Each row has a name. Each question is about the rows just above it. Places in a row count from 1.

Columns, left to right: R B Z K Q
nagik: [-8.95  5.10  2.02  5.09  1.35]
Bani: [-7.76 -8.96 -6.29 -8.96 -8.96]
Zul: [-4.92  1.72  0.32  5.61  7.76]
Gini: [ 3.10 -0.62 -0.48 -5.10 -6.18]
kuga: [-3.08 -0.96 -4.59 -5.87 -1.85]
Go on from [-4.59 -5.87] to the end of its row. -> [-1.85]
[ 7.76 -6.18 -1.85] is in which column, read top down? -> Q
How many times does nagik hold [5.09]? -> 1
The rest of the row after [-0.62 -0.48]: -> [-5.10 -6.18]
Count of [-8.96] in Bani: -> 3
tags:
[-0.48] -> j527
[-5.10] -> j841
[-0.49] -> j581
[-0.62] -> j142
[-4.59] -> j131
Join Gini by its entry at place 3: -> j527

Columns, left to right: W U V T L
Betu: [ 0.91  1.72  6.03 -0.75  8.33]
rerez: [ 0.90  1.72  4.99 -1.02  6.41]
sebem: [ 0.91  1.72  4.99 -1.02 -2.20]
Zikul: [-0.63  6.67 -0.90  1.43 -1.23]
Whose row is [-0.63  6.67 -0.90  1.43 -1.23]? -> Zikul
Table of tags by key:
[0.91] -> j183
[-2.19] -> j615
[4.99] -> j138
[-1.23] -> j35
[-2.20] -> j733
[5.00] -> j428
Look up the entry of sebem at place 5 in the table: -> j733
Go on from [ 0.91  1.72  4.99 -1.02] to the end of its row. -> [-2.20]
[ 0.91  1.72  6.03 -0.75  8.33] is in which row? -> Betu
[-0.75 -1.02] is in which column, read top down? -> T

Columns, left to right: X S Y M
zol: [ 4.33  3.37  4.72 -0.85]
gep: [ 5.41 -2.54  6.29  5.65]
Ruso: [ 5.29 -6.44  1.42  6.10]
Fudo: [ 5.55 -4.53  3.99  6.40]
big: [4.00 4.64 7.51 4.64]
tudir: [4.71 1.58 4.71 1.74]
kizan: [ 5.09 -0.42  8.10  4.08]
ren: [ 3.79  5.95  5.34 -5.44]
doke: [4.65 4.65 4.65 4.65]
[5.41 5.29 5.55 4.00 4.71 5.09 3.79] is in which column, read top down? -> X
Times [4.71] occurs in tudir: -> 2
Count of [4.64] in doke: -> 0
How many times does doke hold [4.65]? -> 4
tags:
[4.65] -> j863
[-6.44] -> j420
[1.58] -> j130
[-0.42] -> j926
[3.37] -> j606
[5.95] -> j620
The tag of doke, keyed by place 2: -> j863

Columns, left to right: N D E F
pavot: [ 0.78  2.15 -0.61  3.52]
vubir: [ 0.78  2.16 -0.61  3.52]
fos: [ 2.17  2.17 -0.61  0.90]
Times [2.16] occurs in fos: -> 0
Go on from [ 2.17 -0.61] to the end of its row. -> [0.90]
Whose row is [ 0.78  2.16 -0.61  3.52]? -> vubir
key -> tag
[0.78] -> j648
[2.17] -> j952
[2.16] -> j819
[2.18] -> j33
The tag of fos, keyed by place 1: -> j952
The row with [ 0.78  2.15 -0.61  3.52] is -> pavot
How many times does pavot hold [0.78]? -> 1
After [ 2.17  2.17 -0.61], its row goes on with -> [0.90]

Columns, left to right: diz Mazis sovuk Vurus sopat foni soned kitiv guvez
furu: [-1.54 -2.77  0.15  1.98 -0.27  0.30 -2.26 -0.76 -0.48]
gilu: [-1.54 -2.77  0.15  1.98 -0.75  0.30 -2.26 -0.76 -0.48]
nipo: [-1.54 -2.77  0.15  1.98 -0.27  1.85 -2.26 -0.76 -0.48]
pizek: [-1.70 -1.99  0.43  1.57  0.47  0.94 -5.99 -1.58 -0.34]
gib: [-1.54 -2.77  0.15  1.98 -0.27  0.30 -2.26 -1.92 -0.48]
[-1.99 -2.77] is in which column, read top down? -> Mazis
Which column holds this, read top down? [-1.54 -1.54 -1.70 -1.54] -> diz
[-1.70 -1.99  0.43  1.57  0.47  0.94 -5.99 -1.58 -0.34] is in which row? -> pizek
key -> tag
[-0.76] -> j555
[-1.58] -> j22
[-1.54] -> j846
[0.15] -> j485
Look up the entry of nipo at place 8 in the table: -> j555
The row with [-1.54 -2.77  0.15  1.98 -0.27  0.30 -2.26 -0.76 -0.48] is -> furu

Columns, left to right: fot bova gisok vazo fufi nemes navo gil
tufe: [-1.37  4.76 -4.30  0.33  5.95  0.74 -1.99  1.31]
Debe: [-2.21 -0.19 -2.61 -1.20 -0.81 -1.12 -4.31 -0.62]
Tisul: [-2.21 -0.19 -2.61 -1.20 -0.81 -1.60  0.23 -0.80]
felut: [-1.01 -1.07  4.79 -1.29 -4.49 -2.48 -0.03 -1.29]
Gibiz: [ 0.09 -3.71 -3.29  1.22 -3.27  2.53 -0.66 -1.14]
naz: [-0.97 -0.20 -2.61 -1.20 -0.81  1.99 -4.75  2.34]
vigap: [-2.21 -0.19 -2.61 -1.20  1.61  2.41 -1.18 -1.05]
rorid: [-0.47  0.79  3.55 -6.73  4.44  1.76  1.48  0.20]
Go on from [-2.48 -0.03] to the end of its row. -> [-1.29]
Count of [-1.29] in felut: -> 2
Table of tags by key:
[-0.62] -> j11
[-4.32] -> j396
[-4.31] -> j3
[-1.11] -> j506
[-1.12] -> j460
[-0.03] -> j621
[-0.66] -> j136
[-1.99] -> j157
[1.49] -> j925
[1.48] -> j88
Join Debe by its entry at place 7: -> j3

Columns, left to right: C G A P
Vupum: [ 1.56  6.79  4.82 -3.34]
bar: [6.35 1.81 5.62 4.77]
Misir: [7.94 0.89 3.74 6.33]
vona: [-3.23  3.40  3.01 -2.73]
Kigu: [ 1.28  5.09 -4.81 -3.16]
mozus: [ 2.84 -5.64  2.84 -5.65]
After [1.81 5.62], its row goes on with -> [4.77]
Times [-5.65] occurs in mozus: -> 1

Columns, left to right: mabob bonel Bivu lub rik Lokam Rup zubo ninaz zovul
Ripo: [-1.89 -1.91  6.07  4.74 -2.42 -2.62 -2.13 -1.75 -3.11 -2.35]
todig: [ 6.45 -2.42 -3.49  0.92 -0.40  2.71 -1.13  2.83 -0.95 -2.46]
Bemiz: [-2.55 -2.07  2.69 -3.68 -0.40  2.70 -0.63  2.69 -0.87 -1.70]
Firof: [ 6.45 -2.42 -3.49  0.92  4.15  1.04  3.89  6.91  4.05  7.70]
tasad: [ 6.45 -2.42 -3.49  0.92  4.15  0.42 -2.71 -1.86 -2.90  0.38]
tor: [-1.48 -0.32 -1.64 -2.44 -1.16  0.30 -1.06  0.58  0.13 -0.84]
key -> tag
[0.38] -> j593
[2.69] -> j387
[-0.84] -> j940
[-2.35] -> j764
[-2.46] -> j559
[-1.70] -> j206
[-1.69] -> j553
[2.70] -> j547
The tag of Bemiz, keyed by place 10: -> j206
Which column holds this, read top down? [-2.42 -2.07 -2.42 -2.42 -0.32] -> bonel
Count of [2.69] in Bemiz: -> 2
The rest of the row after [-0.40  2.70]: -> [-0.63  2.69 -0.87 -1.70]
Which column holds [ 0.38 -0.84] top down? -> zovul

Columns, left to right: det vubaz dugur Lal dobi mebom
Mola: [-0.91  4.20  8.01 -0.37  1.03 -0.50]
nef: [0.24 1.58 4.92 1.11 2.47 1.07]
rorik: [-3.55 -1.02 -1.06  7.71 -1.57  5.22]
talo: [ 6.14 -0.14 -5.26 -4.50  0.27  3.96]
Sazez: [ 0.00  1.15  2.15 -0.90  4.52  2.79]
Vun: [ 1.73  0.90  2.11 -2.91  4.92  2.23]
vede: [ 0.54 -0.08 -5.58  5.68 -2.20 -5.91]
Duku: [-2.33 -1.10 -1.41  8.55 -1.92  3.84]
Buru: [ 0.48  0.14 -4.66 -2.26  3.90  1.97]
mamed: [-0.91  4.20  8.01 -7.40  1.19  1.00]
Bobi: [-3.99  1.24  7.26 -2.86 -2.70 -7.62]
Which column holds this, read top down? [-3.55  6.14  0.00  1.73  0.54 -2.33  0.48 -0.91 -3.99] -> det
key -> tag
[7.71] -> j751
[-2.86] -> j680
[-4.50] -> j133
[-7.40] -> j217
Join Bobi by its entry at place 4: -> j680

Columns, left to right: Deru mivom Vusoz sog rimov dadog rig lof
buno: [ 3.65 -3.69  1.19  1.27 -6.60  4.12 -2.37  3.95]
turul: [-0.21 -3.69  1.19  1.27 -6.60  4.12  1.06 -3.08]
sizo: [ 1.36  7.91  3.98 -3.92  0.55 -1.53 -2.66  4.23]
Resi: [ 1.18  6.91  1.97 -2.59  4.27 -2.79 -3.57  4.45]
dufu: [ 0.11 -0.95  3.85 -1.29 -7.69  3.29  0.44 -1.91]
Gured: [-0.21 -3.69  3.64  3.47  3.47  3.64 -2.78  3.64]
Tupo: [-0.87 -6.21 -2.12  2.82 -3.30  2.00  2.69 -3.72]
The rest of the row after [-2.12  2.82 -3.30  2.00  2.69]: -> [-3.72]
Times [3.64] occurs in Gured: -> 3

Columns, left to right: mus Nupo Zov Fegiv gefik mube malal vev
Goto: [ 1.81  2.66  0.92  0.33  0.44  0.52 -1.44 -0.63]
Nata: [ 4.30  0.26  3.26 -0.60  2.01  1.12  1.41 -0.84]
Nin: [-3.41  0.30 -2.32  1.15 -1.87  3.24 -0.32 -3.00]
nar: [ 0.23  0.01 -2.47  0.39 -0.84 -0.12 -0.01  1.19]
sili: [-5.40 -1.36 -3.49  0.28  0.66 -0.41 -0.60  2.01]
Nomu: [ 0.92 -0.19  0.61  1.52 -1.81  0.61  1.31  0.06]
Zolov: [-4.80  0.10  1.35 -0.09  2.58  0.98 -0.25  0.08]
gire: [-1.61 -0.99  7.28 -3.29 -0.88 -0.84 -0.47  0.75]
rilak: [-5.82 -1.72  1.00  0.05  1.20 -1.47 -2.46  1.87]
Manob: [-0.59  2.68  3.88  1.40 -0.86 -0.18  1.44  0.96]
toduz: [ 2.67 -2.73  0.24 -1.01  1.26  2.80 -0.12 -0.26]
mina: [-2.40 -0.85 -0.85 -0.02 -0.85 -0.02  1.87 -0.85]
Count of [-0.86] in mina: -> 0
tags:
[0.61] -> j310
[0.60] -> j918
[0.07] -> j988
[0.96] -> j535
[0.05] -> j530
[0.06] -> j931
[0.97] -> j305
The tag of Nomu, keyed by place 8: -> j931

Columns, left to right: Nuluz Dudi tig Bofud lono tinas
kige: [-2.63 -8.71 -1.13  2.26  1.57 -4.70]
ges: [-1.00  1.98 -1.01 -6.13  3.11  4.27]
niku: [ 1.72  6.02  3.07 -6.12 -3.14  2.14]
After [ 3.07 -6.12], its row goes on with -> [-3.14  2.14]
Which column holds [1.57 3.11] top down? -> lono
key -> tag
[6.02] -> j771
[3.07] -> j663
[-8.71] -> j960
[1.98] -> j355
The tag of niku, keyed by place 2: -> j771
Count of [-1.00] in ges: -> 1
Which column holds this, read top down? [-1.01  3.07] -> tig

Columns, left to right: didin pek sasu Zagos
nom: [ 1.15  4.60  8.65 -2.61]
kebuk: [-2.36 -2.80 -5.29  4.30]
bil: [ 1.32  1.57  2.53 -4.99]
Mar: [ 2.99  0.82  0.25 -4.40]
mizat: [-2.17  2.02  3.62  1.07]
tam: [-0.73 -1.05  8.64 -2.61]
Bisil: [-5.68 -2.95 -1.71  6.83]
Go on from [2.02 3.62] to the end of its row. -> [1.07]
The rest of the row after [-0.73 -1.05]: -> [ 8.64 -2.61]

Columns, left to right: gumol faz meku mukos zomo kem Kimuv Leli Lasa Gara
gugu: [ 1.63  2.09  2.37  2.51 -0.32 -2.18 -1.84 -0.77 -0.06 -2.63]
vafu: [-0.05  0.69  1.38  1.91 -0.04 -0.01  0.00 -0.05 -0.01 -0.05]
Tuk: [ 0.89  0.21 -0.46 -1.11  0.08  0.02 -0.03  0.06 -0.01 -0.29]
nutar: [-2.24 -2.03 -1.63 -1.16 -0.62 -1.74 -0.92  1.18  0.62 -2.35]
nunel: [-1.96 -2.20 -2.22 -2.10 -0.91 -2.18 -1.83 -2.53 -0.13 -2.03]
kares: [-0.76 -1.34 -1.81 -2.13 -0.39 -1.10 -0.60  0.77  0.36 -2.07]
zofev: [ 2.43  2.47  2.29  0.62  0.20  0.62  0.62 -0.50 -0.57 -1.93]
bug: [ 2.15  1.71  1.15  0.50 -1.08  0.36  1.43  3.00 -1.59 -0.17]
tags:
[-0.77] -> j238
[0.06] -> j430
[-0.29] -> j550
Join Tuk by its entry at place 8: -> j430
Count of [-0.05] in vafu: -> 3
How many times does zofev hold [0.62]? -> 3
After [-2.18 -1.84], its row goes on with -> [-0.77 -0.06 -2.63]

Columns, left to right: damuv Tos Rel Bol nefoz
rog: [-5.83  1.81 -2.60  0.55 -0.97]
rovi: [-2.46  2.12 -2.46 -0.35 -0.94]
liku: [-7.62 -0.93  0.10  0.45 -0.28]
zis: [-3.92  4.41 -5.67 -1.81 -1.79]
tariv: [-7.52  0.03  0.08 -2.46 -2.01]
vulog: [-6.67 -0.44 -0.84  3.79 -0.64]
radim: [ 0.03  0.03 -0.29  1.34 -0.29]
How many times does rovi hold [-0.93]? -> 0
Which column holds [ 1.81  2.12 -0.93  4.41] top down? -> Tos
Count of [-0.28] in radim: -> 0

Columns, left to right: Rav sozag Gorog Vep ker soz Bep Gadub
dete: [ 3.12  2.44 -5.69  1.08 -0.48 -5.69  4.09  6.15]
Fupez: [ 7.56  5.15  0.69  6.00  6.14  4.79  6.54 -8.93]
Pomu: [ 6.53  6.90 -3.93  6.90  6.53  3.98  7.73 -7.93]
vepo: [ 2.15 -6.10  3.92 -2.03  8.37 -1.66 -7.65 -5.82]
Times [6.52] occurs in Pomu: -> 0
key -> tag
[6.01] -> j623
[4.78] -> j265
[1.08] -> j470
[-2.03] -> j832
[5.99] -> j457
[6.90] -> j801
[4.79] -> j137
[6.00] -> j77
[0.69] -> j611
Look up the entry of Fupez at place 4 in the table: -> j77
Which column holds [ 6.90 -6.10] top down? -> sozag
How many times does dete hold [6.16]? -> 0
Where do [ 2.15 -6.10  3.92 -2.03  8.37 -1.66 -7.65 -5.82] appear? -> vepo

Columns, left to right: kuv vem Met Rul nem dovuk gem mav kar
puza: [ 1.67  2.97  1.08  2.52  4.29 -5.70  0.20  2.58 -3.51]
Fosel: [-4.82 -6.64  4.14  2.76 -4.21  1.76  1.75  2.99  1.53]
Vod: [-4.82 -6.64  4.14  2.76 -4.82 -5.69  0.20  2.58  1.53]
How many times does Vod hold [-5.69]? -> 1
tags:
[4.14] -> j315
[2.75] -> j188
[4.15] -> j432
[2.76] -> j71
[2.52] -> j787
[1.76] -> j247
The tag of Fosel, keyed by place 4: -> j71
The rest of the row after [-5.70  0.20  2.58]: -> [-3.51]
Whose row is [-4.82 -6.64  4.14  2.76 -4.82 -5.69  0.20  2.58  1.53]? -> Vod
Which column holds [ 2.97 -6.64] top down? -> vem
How many times does puza hold [-5.70]? -> 1

Columns, left to right: nulil Kapo gidug gubek bebo zufif zusof
vufom: [ 1.84  3.27  0.41 -2.57 -0.11  0.12  3.27]
Fopuf: [ 6.23 -0.33  0.41 -8.77 -3.55 -1.20  1.38]
fizug: [ 7.89 -1.46  0.41 -4.70 -1.94  0.85  1.84]
key -> tag
[-0.11] -> j650
[-2.56] -> j691
[0.41] -> j369
[-2.57] -> j102
[-8.77] -> j27
[-8.76] -> j269
[0.42] -> j765
The tag of vufom, keyed by place 4: -> j102
Count of [3.27] in vufom: -> 2
Whose row is [ 6.23 -0.33  0.41 -8.77 -3.55 -1.20  1.38]? -> Fopuf
Whose row is [ 7.89 -1.46  0.41 -4.70 -1.94  0.85  1.84]? -> fizug
[-3.55 -1.94] is in which column, read top down? -> bebo

Columns, left to right: zug bofe ter Tuf
zap: [-0.16 -5.36 -8.65 -1.92]
napo: [ 2.11 -2.13 -4.63 -4.56]
gebo: [ 1.36 -2.35 -7.90 -5.61]
sir: [ 1.67  1.55 -4.92 -6.03]
Fural: [ 2.87  2.64 -0.29 -4.44]
vud: [ 1.36 -2.36 -7.90 -5.61]
gipif: [ 5.89 -0.43 -5.58 -6.75]
Go on from [ 2.11 -2.13] to the end of its row. -> [-4.63 -4.56]
Which column holds this, read top down? [-0.16  2.11  1.36  1.67  2.87  1.36] -> zug

Columns, left to right: tole gunuk sadi mez
Liru: [-2.06  0.69 -0.68 -0.01]
vav: [ 7.34 -4.24 -4.24 -4.24]
zive: [-2.06  0.69 -0.69  1.97]
Which column holds this, read top down? [-4.24 -0.69] -> sadi
Whose row is [-2.06  0.69 -0.69  1.97]? -> zive
Which column holds [-4.24  1.97] top down? -> mez
Table of tags by key:
[1.97] -> j31
[1.96] -> j674
[-4.24] -> j337
[-0.68] -> j300
[-0.01] -> j239
[0.00] -> j540
[-0.67] -> j616
[-4.25] -> j655
Look up the entry of Liru at place 4 in the table: -> j239
Go on from [-2.06  0.69 -0.68] to the end of its row. -> [-0.01]
Where do [ 7.34 -4.24 -4.24 -4.24] appear? -> vav
Count of [-4.24] in vav: -> 3

Columns, left to right: zil gorun pebu setep keza keves birim devab sez
Nokip: [ 2.53  6.99  2.26  1.09  0.44  0.55 -9.18  6.31  0.17]
davu: [ 0.91  1.30 -0.06  3.74  2.82 -4.00 -4.55  1.58  1.27]
siris: [-2.11 -1.59  1.51  8.65  2.20 -2.66  5.82 -1.79  6.55]
duka: [2.53 6.99 2.26 1.09 0.44 0.55 6.63 6.31 0.17]
mer: [ 0.09 -2.42 -2.60 -4.05 -1.27 -0.47  0.24 -2.90 -4.38]
Table of tags by key:
[0.09] -> j407
[2.53] -> j936
[0.55] -> j393
[0.91] -> j557
[-2.11] -> j847
The tag of Nokip, keyed by place 1: -> j936
[2.82 2.20] is in which column, read top down? -> keza
Which column holds this, read top down? [ 8.65  1.09 -4.05] -> setep
Which column holds [2.20 0.44] top down? -> keza

Columns, left to right: muga mital Dafo buge tafek Fika Gapok Ped
Duves: [-0.91  1.58 -2.08  4.04 -2.94  0.32  0.04 -4.23]
Zesa: [ 3.21 -4.76 -3.78 -1.25  6.47 -4.42 -0.04 -5.57]
Geden: [ 3.22 -4.35 -0.61 -1.99  6.31 -3.59 -2.65 -5.47]
Zopo: [ 4.67 -3.12  0.50 -2.01  4.67 -4.08 -1.83 -5.42]
fam: [-3.87 -4.09 -4.09 -4.09  4.91 -3.87 -3.87 -2.91]
Lafaf: [ 2.63 -1.65 -1.66  3.66  4.67 -4.97  2.71 -4.68]
Nusil: [-1.30  3.47 -0.08  2.25  0.46  2.26  2.32  3.76]
Count of [-4.97] in Lafaf: -> 1
After [ 4.67 -4.08], its row goes on with -> [-1.83 -5.42]
key -> tag
[0.50] -> j306
[-4.09] -> j848
[-4.08] -> j218
[-3.87] -> j578
[0.51] -> j445
[-1.83] -> j201
The tag of Zopo, keyed by place 6: -> j218
Which column holds [ 4.04 -1.25] top down? -> buge
Whose row is [ 3.21 -4.76 -3.78 -1.25  6.47 -4.42 -0.04 -5.57]? -> Zesa
Times [-4.08] occurs in fam: -> 0

